A small network was trained on invented records. Each row is its activation on one of them, seen along a few directions.
Here are examples, each followed by its value of one field, MIK.
The word absent means that the record has no MIK.
Other fields move the rows too, some of them a lot.
In the rows, zero is written as 500.
Random noise pushes rows far along 24 fixed directions. That doesn't count. These rows show it; they differ only by the noise:
[547 483 383 540 555 279 518 529 544 547 543 355 424 614 699 192 407 527
 565 708 325 537 435 623 370 474 570 619 574 542 449 579 561 461 495 646]
[716 598 594 455 427 468 738 483 459 532 488 502 558 474 538 494 403 472
 467 380 503 422 601 548 404 507 508 451 544 558 452 657 532 497 387 503]
[441 549 402 369 656 278 599 442 598 499 568 633 507 630 619 297 498 654
 442 446 479 491 287 447 497 504 423 364 319 382 510 512 502 534 403 532]
[515 561 432 514 580 639 442 517 479 365 477 398 582 430 483 502 378 506
 553 371 493 657 494 439 351 749 514 387 514 584 405 552 644 645 409 476]
[301 429 490 531 459 371 417 617 333 406 535 693 406 464 489 513 481 513
 497 571 533 576 420 438 567 419 421 538 394 425 473 448 547 539 463 558]
[783 576 297 452 544 379 459 345 387 529 460 596 355 431 375 415 531 613
 473 492 615 456 643 499 270 468 641 473 465 468 244 531 487 355 350 648]
[547 499 530 289 494 355 397 662 671 392 378 488 510 395 504 326 595 466
 694 560 445 424 551 668 414 449 540 482 517 443 447 507 322 390 579 655]
[484 452 421 480 502 397 209 531 440 314 487 611 330 653 716 361 445 558
 594 529 483 587 531 477 574 487 430 537 500 496 310 580 434 578 454 458]
[653 386 297 443 624 459 350 392 575 556 324 598 573 545 402 593 566 339
 409 488 633 565 562 471 566 461 423 460 421 588 516 539 484 547 525 495]
[431 455 485 286 622 408 548 486 459 399 373 583 363 413 315 498 635 292
 389 441 440 682 500 509 427 469 530 381 332 567 403 486 477 541 662 474]
[501 365 591 532 462 564 491 521 538 363 577 526 475 413 521 464 491 593
 486 386 512 445 530 588 581 536 452 457 467 515 525 443 446 534 460 534]
[463 645 322 615 428 646 517 339 426 526 533 470 516 601 739 391 357 431
 358 524 467 363 389 554 565 582 617 651 573 505 439 521 432 562 542 435]
[567 503 310 585 606 456 604 387 357 518 453 402 412 422 264 522 452 376
 407 579 662 694 417 597 414 628 573 438 479 589 447 391 659 460 468 603]
[598 454 732 455 488 589 533 589 413 439 434 491 490 520 474 599 534 469
 552 373 350 367 635 428 402 536 374 408 542 412 498 613 464 512 554 450]
[588 677 608 468 443 578 492 346 344 557 482 511 399 456 165 401 670 461
 439 505 513 399 659 318 561 622 261 461 277 448 442 407 514 657 576 378]
[626 406 473 437 480 655 491 572 513 411 468 329 591 283 522 549 485 732
 669 428 495 592 560 748 254 523 703 413 618 485 417 476 450 379 385 544]
[445 602 525 293 439 356 662 625 451 516 545 539 477 489 623 415 357 412
 380 484 442 668 521 541 609 505 458 448 521 491 527 487 454 480 614 408]
[485 535 531 490 357 338 500 552 594 363 472 390 484 344 546 412 471 527
 554 449 473 505 496 489 469 433 467 552 444 585 440 472 662 644 471 746]
[480 511 510 472 588 391 598 528 331 398 340 458 431 572 402 565 411 387
 612 484 483 641 462 420 492 634 487 447 561 481 292 522 628 619 579 506]
[417 456 471 450 644 671 351 269 465 509 632 401 234 684 496 427 613 487
 385 542 465 562 435 401 457 663 479 375 521 402 332 472 625 476 541 429]
[425 487 677 584 561 242 453 541 490 399 306 638 620 278 392 663 540 592
 649 628 591 531 545 484 338 414 626 387 471 412 368 686 679 449 406 524]
[449 363 611 694 540 435 515 506 577 384 585 544 508 471 496 349 385 460
 239 523 364 500 484 541 541 619 382 361 457 525 483 653 607 571 455 503]
[619 508 498 461 369 608 358 374 526 359 585 327 302 499 712 462 455 551
 582 295 536 354 604 489 459 521 439 529 522 664 696 361 453 479 624 695]
[569 452 420 562 641 476 683 448 376 537 539 563 365 582 535 455 650 561
 548 444 396 402 337 549 400 410 565 753 593 536 447 555 425 516 304 706]
[477 342 445 673 630 595 607 395 436 610 613 566 543 569 563 500 507 430
 262 564 413 471 366 559 559 521 454 599 590 527 594 599 524 506 440 542]
[286 451 653 666 491 567 561 532 508 628 511 445 523 496 472 662 512 367
 508 574 461 440 482 412 363 424 635 543 353 592 721 527 731 547 535 319]

[535 691 443 496 562 340 390 364 431 511 567 847 426 502 714 373 410 650
 339 463 468 366 674 346 405 454 649 499 475 486 497 695 298 331 508 372]
dob
[512 541 477 477 476 430 544 559 319 430 469 526 514 492 587 575 396 545
 493 465 539 667 460 514 389 468 467 366 393 482 470 536 576 520 424 401]
lir
[317 695 504 459 514 564 557 396 460 502 651 419 414 429 742 484 471 394
 319 496 345 683 416 421 382 529 617 619 722 647 489 652 653 498 546 590]
absent
[465 304 559 534 395 597 485 355 504 508 527 513 495 598 388 458 479 553
 464 542 453 437 527 490 551 506 440 392 480 467 310 575 580 577 510 465]
nibi
[425 502 589 622 366 536 319 466 404 373 615 431 401 430 547 407 421 508
 592 609 625 418 618 464 580 543 489 511 260 481 514 275 625 557 689 467]
kebi
[434 526 415 521 521 582 558 578 668 458 472 305 497 585 608 480 327 439
 710 346 479 490 484 488 466 623 767 593 480 700 515 380 579 656 551 397]
bosa
[538 617 666 407 447 562 643 441 547 593 575 500 289 540 278 359 572 552
 382 409 217 332 678 379 563 654 535 554 822 399 243 588 320 407 581 528]
rozar
[612 465 376 491 416 321 429 458 411 575 423 583 306 584 507 662 499 556
 388 528 604 491 498 517 548 313 450 492 681 373 495 483 393 250 473 650]
guz
[515 454 551 441 511 425 474 500 317 493 638 609 558 429 712 472 565 703
 681 642 538 590 484 522 545 376 418 673 581 427 377 554 596 534 366 656]
tuzup
[591 640 398 258 437 477 454 419 357 339 429 469 421 474 522 510 456 635
 445 302 443 574 466 388 296 530 349 224 447 369 394 479 482 465 566 643]
molur
[598 362 286 635 524 481 535 419 608 672 432 632 652 676 390 298 403 606
 647 571 486 292 535 555 544 492 650 653 407 614 439 542 369 596 410 400]
par
[457 590 541 386 505 538 503 726 545 330 581 428 442 237 524 470 533 427
 261 279 240 609 535 422 246 489 480 407 369 514 567 482 524 515 561 626]
sivab
[470 301 418 558 511 432 411 505 349 504 514 621 475 491 531 636 465 655
 539 578 504 623 495 475 422 366 525 538 655 485 452 588 547 395 402 658]
lev
[500 560 424 411 321 645 458 589 212 619 487 655 390 387 351 660 484 513
 447 456 398 541 719 437 360 382 601 608 611 530 541 505 272 331 566 409]
nibi
[530 384 468 659 217 547 423 513 499 431 390 541 501 553 347 467 421 577
 528 431 383 254 515 498 549 445 333 554 537 540 493 563 369 589 446 658]
tek
[602 679 617 350 486 622 447 585 458 644 627 411 398 469 419 471 716 498
 490 554 465 635 600 472 250 463 414 435 423 489 499 583 612 443 261 337]
par
[619 375 502 574 363 504 428 567 572 524 478 546 675 440 420 511 471 611
 415 534 468 537 588 570 612 433 345 490 580 467 419 632 476 530 337 544]
kebi
[543 511 454 655 378 465 578 613 394 280 404 430 516 502 603 517 216 475
 472 371 421 631 436 648 514 583 429 461 599 676 557 587 447 595 444 513]
bosa
[416 515 566 228 707 411 633 360 542 553 579 461 298 670 553 351 670 572
 425 508 361 653 396 507 623 542 456 398 556 387 435 446 384 441 679 378]
guz
[495 577 385 515 685 518 627 540 653 679 567 391 379 732 319 473 536 494
 454 412 522 562 343 434 570 675 493 474 572 487 591 384 489 470 326 398]
nibi
[564 659 488 277 361 441 350 481 394 430 557 564 370 505 593 534 443 425
 535 457 694 582 600 391 519 483 364 412 520 488 475 473 531 394 550 625]
rozar
[585 585 521 461 572 377 470 424 469 550 761 516 391 474 656 387 331 746
 501 546 674 532 674 422 549 653 581 399 602 374 494 374 569 263 531 509]
molur
[370 494 389 355 327 550 489 536 682 703 614 524 575 677 626 321 274 397
 341 662 445 483 483 610 566 521 604 397 620 430 466 598 443 316 560 345]
tek
[631 474 456 431 381 564 417 563 502 663 413 437 688 562 574 580 520 383
 533 698 634 383 548 617 646 385 396 518 471 308 558 407 457 429 602 421]
bosa
[407 461 379 494 629 522 464 536 499 509 596 670 579 590 610 335 456 408
 347 550 370 512 381 469 393 521 472 448 324 491 559 617 479 524 487 444]
nuso
[461 332 591 728 375 637 737 372 323 481 432 337 722 358 311 575 307 750
 475 429 276 341 561 393 428 583 519 388 333 393 486 364 641 697 795 474]
rozar
[581 586 542 293 401 574 483 521 266 560 610 658 658 346 636 477 475 653
 649 546 590 590 716 484 597 455 441 615 504 482 485 469 398 521 557 411]
dal
[423 519 614 618 420 563 606 563 692 537 508 415 275 586 502 517 598 473
 336 386 292 341 439 644 344 347 717 493 463 555 604 580 369 378 376 291]
sor
[581 529 659 669 575 503 651 443 472 457 529 288 569 389 526 553 546 654
 389 562 482 824 391 706 539 556 403 414 642 505 436 637 649 536 262 423]
dal
[609 537 478 678 287 548 335 471 326 429 458 494 409 493 398 358 452 428
 321 616 395 422 645 508 404 458 393 462 309 463 345 586 476 543 528 422]
sivab
[495 699 514 444 586 513 494 693 518 677 617 589 425 529 388 518 601 416
 536 478 492 498 563 282 403 518 533 633 482 480 512 509 579 472 300 450]
kebi
[599 377 430 506 528 536 679 593 548 583 385 410 486 516 247 488 548 403
 354 471 264 583 493 603 396 491 575 505 602 524 292 598 473 535 422 492]
molur
[625 637 468 615 336 599 635 488 200 587 506 529 542 580 559 522 305 300
 433 559 484 458 564 492 468 536 456 639 619 596 493 661 502 518 490 476]
nuso
[531 453 558 420 584 474 665 502 354 497 437 497 644 550 452 492 413 514
 839 584 529 459 448 544 270 575 537 390 450 470 495 549 585 468 557 554]
absent
[657 370 441 682 392 371 515 501 441 536 362 555 564 682 447 356 313 465
 618 657 536 554 582 729 678 454 374 541 355 742 590 586 388 638 468 237]
tuzup
[535 301 337 520 583 761 282 452 794 492 428 594 524 636 322 476 662 344
 282 312 333 308 450 480 483 511 404 425 315 559 556 560 326 601 465 470]
sor
[417 306 400 576 334 573 548 572 592 534 563 573 656 384 421 308 315 288
 303 629 449 352 547 671 363 405 705 423 158 561 471 486 563 488 606 467]
sor
[426 579 518 301 644 379 543 424 553 380 465 408 438 500 597 484 644 474
 562 506 581 557 275 535 336 463 560 305 321 360 400 428 655 475 546 587]
dal
[371 184 530 322 647 495 525 405 661 436 445 667 536 656 608 569 497 264
 551 445 440 304 435 488 467 427 668 423 551 481 409 613 492 421 771 696]
dob
[646 334 246 555 512 497 244 195 388 514 315 396 436 719 602 582 482 472
 571 601 558 523 487 500 545 430 347 524 523 623 603 465 481 532 717 574]
lir
[404 430 467 721 389 574 432 617 458 422 620 736 638 318 556 691 283 577
 297 359 636 505 550 419 664 517 484 530 538 554 643 493 504 527 343 513]
lev
[513 426 463 725 748 418 425 318 401 373 487 529 433 346 375 529 515 570
 521 575 716 432 518 497 565 665 603 459 335 455 530 235 581 482 667 548]
par
[412 486 711 490 368 511 613 529 533 535 551 527 508 548 674 605 578 706
 560 435 412 459 444 500 667 353 472 627 673 423 396 597 507 599 309 405]
lir
[686 417 614 738 612 332 430 473 397 343 561 413 531 316 543 365 409 603
 487 642 541 709 703 541 552 601 399 494 423 603 422 525 707 610 508 529]
nuso
[600 632 499 612 289 435 420 736 572 567 417 423 453 443 413 549 353 394
 466 558 605 328 688 577 408 455 628 437 444 449 677 394 399 264 522 379]
lev
[347 520 530 536 313 317 507 352 407 457 505 566 478 358 433 460 488 803
 632 624 648 541 470 547 636 364 500 502 358 482 534 344 490 493 562 541]
sivab
[601 341 384 451 359 597 811 394 490 579 416 539 444 605 285 401 458 391
 532 393 442 315 511 675 359 365 781 541 287 677 265 504 440 597 475 433]
tuzup
[420 784 432 555 440 628 450 252 540 482 391 170 436 500 536 622 526 636
 554 419 521 672 384 485 575 646 513 552 735 642 619 414 490 573 555 416]
absent
[454 582 172 564 794 584 275 432 347 605 448 721 674 514 500 409 544 575
 690 693 506 546 440 460 469 642 595 757 599 541 577 549 256 473 501 460]
tek
[454 416 587 603 436 534 500 576 519 372 491 504 373 470 550 599 408 400
 325 286 346 421 621 364 449 450 604 500 418 579 442 516 565 605 597 440]
guz
[387 499 242 482 775 568 438 414 581 438 364 492 717 451 494 493 602 556
 493 505 551 635 256 527 604 637 578 492 406 410 407 370 443 686 538 410]
dob

Which value of MIK does each new row have?
[364 744 552 390 339 512 353 721 549 619 570 530 602 449 471 277 378 470
 466 602 225 564 711 287 381 567 428 479 401 498 543 635 514 564 574 254]
sor
[531 380 567 607 632 298 578 410 484 512 547 599 312 758 627 486 334 604
 523 531 579 494 549 509 445 506 708 345 534 491 402 644 548 330 422 295]
dob
[517 419 451 674 445 545 429 557 326 576 590 658 409 476 388 665 445 432
 391 575 693 362 547 479 498 457 502 518 501 388 631 392 495 267 451 581]
absent
[585 541 567 513 503 617 506 547 313 708 672 438 495 481 367 403 641 714
 614 635 407 448 625 363 437 518 376 627 418 328 486 377 577 533 424 448]
bosa
[500 491 458 503 580 529 457 370 324 617 502 644 412 635 711 684 525 540
 382 477 344 430 594 266 493 353 626 675 640 385 343 619 504 468 620 436]
kebi
[556 501 489 549 640 496 370 358 427 376 436 569 287 562 504 420 592 575
 550 403 406 423 657 330 354 511 681 544 349 547 236 555 472 627 544 351]
dob
[459 355 545 612 487 574 489 461 365 523 305 435 346 699 391 803 591 549
 765 408 478 421 468 427 273 310 596 495 337 590 668 475 527 519 506 324]
bosa
[532 386 597 526 529 442 620 548 551 548 393 515 553 511 372 544 441 350
 540 564 500 517 615 587 541 519 607 476 575 601 481 584 480 473 581 389]
lev
[606 583 484 551 459 385 441 410 536 585 567 437 557 307 622 456 300 697
 339 639 472 649 737 586 418 528 653 391 667 518 511 606 550 266 559 421]
sor
[468 338 449 541 470 553 495 411 530 563 602 489 437 500 592 651 519 697
 536 437 563 455 488 487 569 383 620 648 672 501 520 395 516 412 450 657]
absent
[692 509 457 678 496 519 581 518 373 441 264 336 645 380 536 718 455 418
 388 463 497 369 507 562 322 434 605 450 443 361 473 472 548 485 593 517]
dob
[342 338 367 394 503 696 351 346 503 573 512 609 590 458 569 638 503 627
 404 495 482 571 544 488 555 439 642 469 608 482 578 469 325 377 701 392]
lev
[542 664 432 647 404 630 343 339 411 395 510 502 623 397 599 569 419 492
 447 496 779 319 420 510 477 600 402 410 459 468 704 453 483 414 481 627]
dob
[438 595 510 460 527 467 239 475 548 433 440 507 488 522 421 515 577 627
 450 580 540 667 450 460 462 556 323 209 432 331 482 577 498 420 422 355]
sivab
[565 633 463 554 557 637 499 463 593 563 618 514 522 615 517 301 492 557
 536 469 503 396 462 521 347 624 569 471 436 552 493 614 453 490 253 359]
guz
[607 631 438 637 432 488 465 421 480 556 506 375 342 558 573 484 423 381
 480 526 473 508 595 454 350 488 617 659 631 742 510 630 605 472 448 565]
nuso
[527 385 466 517 471 383 397 534 558 490 427 429 534 409 370 430 647 534
 584 748 520 560 441 661 507 377 464 549 519 397 319 489 569 463 439 719]
kebi
